Each row below holds a small network's activations on one input, seen along a few directions.
Each table varies a few parts of the input and shows all the possible inputs, shuffled.
A made-up example of a description, with smaller parts first: ring(8) and (point or line(11) or (values(3) and line(6))).
Shared parts are said once, and a part with two or three values counts as separate values.
In the rows, 128 means zero.

Other details of the inputs shift rows strongly along three fixed directions, in all tables alike. That doesn't count.

Rows:
row 1: [ 55 142  93  43 127 119 141 235 152 141  30 126]
row 2: [123 186 152  96 120 143 110 166  69 151  71 147]
row 3: [ 84 146 127  81 141 151 104 192  91 162  73 164]
row 4: [160 148  94  87 138 147  86 174  91 141  75 168]
row 5: [154  89 158 183 145  77 124 112 135 128 111  99]
row 6: [ 75 118 111  97 106  85 132 174 246 129 173 115]
row 7: [130 137 152 123 150 233 198 106 107  71 124 173]
row 8: [138 175 103  82 133 135 112 197  76 116  94 137]
row 9: [218  89 118 156 100  96  62 102  86 130 164 100]
row 10: [172  93 110 129 106 103 136 128 113 124 118  83]
row 11: [ 42 129  99 126 142 199 146 130 142  87 142 192]
row 12: [145 119  87 153  99  96 130 105 141 143 145  74]
row 13: [ 66  57 158  97 108  92 122 165 225 168 152 124]
row 14: [158 146 114 154 149 196 131  96  51 152 129 179]
row 15: [202 113 135 151 126  85  68  83  67 178 163  92]
row 16: [206 144 165 157 106  80  84  64  83 161 167  79]
row 17: [146 134 116  99 147 193 180 150  94  73 118 189]
row 18: [ 70 109 143 143 150  67 127 168 224 152  83 117]
row 19: [ 89 149 149 106 103  93 104 164 180 141 140  70]
row 20: [123 103 186  92  96  85 112 159 177 158 118 108]
row 21: [129 151 102 101 153 179 176 117 104  74 140 183]
row 22: [118 126 147 161 125 152 165  53 171  92 207 111]
row 23: [145 141 142 120 189 106 130 151  87 128  29 149]
row 24: [ 90  86 111 153 126 147 141  60 185  93 206 160]
row 25: [124 127 143 179 142  51  82 142 124 147  96  73]
row 26: [201 119  94 153 111  78 115  82  79 134 139  56]
row 27: [ 61 128 135 190 115 189 203  46 229  83 233 140]
row 28: [159 177 141 173 132 207 161  63  56 126 143 177]
Each input here is: line(4) and (values(2) or ring(5)).
The inputs of row 7 and row 27 match in every part but the line(4) part. If row 5 is changed in the same way as row 7 into row 27, which row does it become? -> row 18
Change only the values(2) part in row 10. List by row number the other rows that result. -> row 5

Rows:
row 29: [169 124 147  94 112  85  91 164 142 139 138  84]
row 30: [181 127 156 110 136 103 111 159  82 154  69 110]
row 31: [166 129 103 123 134  96 100 155  99 159  78 106]
row 32: [130  99 145 141 127  56  74 146 148 153 133  98]
row 33: [181 129 107 109 138  98  77 178  57 156  57 104]
row 34: [170 160  89 121 152 174 124 137  30  91 101 170]
row 35: [122 130 144 159 134 168 154  62 135 101 172 158]
row 36: [111 123 132 158 122 173 147  79 133 133 161 166]
row 37: [131 102 150 111  93  91 116 145 176 148 165  82]
row 38: [159 134 132 131 142  84  96 141 117 154 103 121]
row 39: [ 97 102 115 171 112 175 150  65 135 109 215 146]
row 40: [124 101 104 141  86  69 108 119 179 150 178  80]
row 41: [133 181 151 107 126 108  80 173  93 168  78 106]
row 42: [113 106 117 109  92  72 122 135 187 137 152  79]
row 43: [140 101 102 184  95 118 118  75 119 116 201  99]
row 44: [158 160  89 148 149 190 156  99  69  90 131 175]
row 45: [156 125 134 117 138 106  89 156  69 161  76 128]
row 46: [120 109 123 131 132  86 128 123 179 120 132  94]
row 47: [ 51 101 141  98 123 149 136 150 184 137 122 173]
row 48: [ 47 114 142  82 148 141 178 156 184 130  81 170]
row 49: [199 133 125 161 102 128 113  62  79 138 191  85]
row 50: [119 116 117 112 108  74 117 137 189 119 156  88]
row 51: [100 112 131  96 144 151 170 167 150 112  70 148]
row 52: [ 94 140 127 170 116  83 117 125 164 136 143  64]
row 53: [179 161 112 123 148 195 166 127  49  74 100 169]
row 54: [196 119 160 180 116 121 107  68 101 121 181 101]
row 55: [107 126 102 157 161 184 158 107  96  82 119 176]
row 56: [126  96 125 143 109  73 121 110 169 141 143  70]
row 57: [ 60 174 135  90 125 156 145 171 153 131 114 140]
row 58: [ 56 104 163  98 122 162 172 147 203 122 121 170]
row 59: [113 120 135 183 126 158 143  60 160 117 201 155]
row 60: [ 97 183 146 105 156 144 134 178  89 146  45 149]
row 61: [107 121 138 153 137 164 126  98 131 111 159 168]
row 62: [201 125 127 184 137 129 129  81  77 101 145  98]
row 63: [139  98 167 140 122  58 111 136 179 138 144  85]
row 64: [238 161 121 138 129 124  89  90  32 130 149  92]
row 65: [135 145 105 131 129 199 158 102  81 123 142 173]
row 66: [ 81 123 148  83 128 148 149 146 169 139 103 161]
row 67: [ 93 116 102 184 145 167 175  72 162  90 167 157]
row 68: [105 140 144  81 164 127 145 167 138 127  66 161]
row 69: [ 32 161 118  96 125 150 169 176 183 110 106 148]
row 70: [115 132 120 159 153 179 176  92  98 125 119 182]
row 71: [111 115 124 116 106  87 101 141 200 148 180 102]
row 72: [183 143 124  71 119 115 112 191  77 135  62 110]
row 73: [119 141 120  62 142 140 102 195 114 135  91 159]
The inputs of row 53 and row 63 match in every part but one. If row 43 is changed in the same way as row 53 into row 63, which row does it become? -> row 45
The inputs of row 29 and row 62 match in every part but one. If row 71 is changed in the same way as row 29 into row 62, which row does it become? -> row 67
Describe the family of inputs behind these rows. -> ring(5) and (point or (values(2) and line(4)))
Change only the values(2) part in row 58. List by row number the other rows that result. -> row 54
Change only the values(2) part in row 56. List by row number the other rows that result. -> row 46
